Each row below holds a small network's activations on one record, seen along a few directions.
Records have a field called Bosa. Each example row is followed by its value.
The word none means that the record has no Bosa.
The largest differences between rows may come from other fields.
In the rows, 500 means zero.
Random noise pushes rows far along 2 fixed directions. That doesn't count. These rows show it; they differ only by the noise:
[543 594 628 733 432 291 454 474 464 545 344 665 805 594 481 598 404 534
 648 576 708 269 318]
[317 363 669 401 275 280 385 491 519 728 400 418 413 409 634 734 302 447
 523 564 713 692 414]
[386 433 659 505 319 282 405 484 502 674 384 494 537 465 589 692 334 473
 562 570 711 561 389]
[414 457 617 500 400 303 432 513 499 629 364 504 513 487 537 684 328 495
 561 534 714 539 312]

[522 530 568 512 394 438 512 507 524 586 443 469 539 489 495 464 456 524
 518 570 543 503 399] => z5
[602 616 466 570 575 504 478 554 457 457 465 672 632 583 474 445 600 583
 586 553 424 362 506] => z7
[483 531 448 419 574 477 546 529 440 435 545 506 462 520 393 542 443 527
 487 379 543 545 446] => z2
[545 502 419 603 491 517 550 546 559 557 447 443 394 470 410 325 547 490
 563 638 467 480 513] => z4
[561 594 464 605 649 516 600 527 430 384 458 651 659 623 401 471 457 484
 497 466 500 301 384] => z3
[515 490 470  85 600 651 464 450 578 238 631 544 391 593 541 484 609 452
 443 179 358 617 644] => z7
[480 405 540 604 324 444 474 470 510 687 489 483 522 370 503 489 463 489
 525 693 484 540 507] => z4
[485 484 355 437 645 559 573 635 493 411 453 475 261 554 355 559 490 588
 491 465 524 484 315] => none
[369 384 497 438 368 539 452 511 520 535 619 475 355 534 571 514 569 481
 449 525 506 581 703] => none
[697 681 448 773 734 570 599 488 451 311 497 697 840 633 408 313 635 490
 711 435 454 184 455] => z1
[496 518 594 522 532 380 505 560 508 451 385 581 627 534 446 661 377 588
 540 469 689 385 273] => z6
[666 671 481 727 635 411 540 484 412 373 419 674 793 558 311 479 487 611
 620 484 485 230 421] => z2
[328 373 791 481 131 289 353 437 524 684 478 509 660 406 702 748 374 441
 545 625 674 586 640] => z6
[452 411 571 266 504 553 447 480 503 522 595 415 368 372 659 553 511 494
 460 476 458 673 541] => z5
[648 676 471 741 718 492 636 510 421 371 386 689 774 662 322 443 479 579
 543 531 516 115 294] => z3
[554 321 631 331 602 369 438 571 538 348 511 349 489 581 418 666 359 381
 447 561 520 583 449] => z1

Which value of Bosa does each new row have?
[484 463 373 280 816 570 572 684 499 389 376 422 219 488 308 620 345 552
 520 303 501 622  68] => z1
[416 395 453 612 489 451 502 508 491 606 422 461 456 382 581 592 426 534
 482 663 658 705 373] => z6
[499 572 630 474 478 514 481 504 485 495 505 492 622 497 576 508 516 439
 617 468 494 514 529] => z1
[561 589 610 692 427 537 412 379 505 474 627 739 869 643 544 381 718 496
 553 476 403 283 802] => z7
[721 587 300 683 549 579 616 518 627 544 479 493 506 522 404 350 417 600
 526 544 444 354 423] => z4
[362 476 592 272 435 447 451 532 572 502 555 379 337 404 557 600 445 462
 421 465 525 624 427] => z5
[481 430 491 208 567 562 446 475 637 438 586 450 360 484 649 692 343 503
 497 333 587 594 541] => z6
[333 457 750 338 325 292 354 511 576 540 458 492 555 414 601 718 337 467
 490 495 688 588 449] => z6
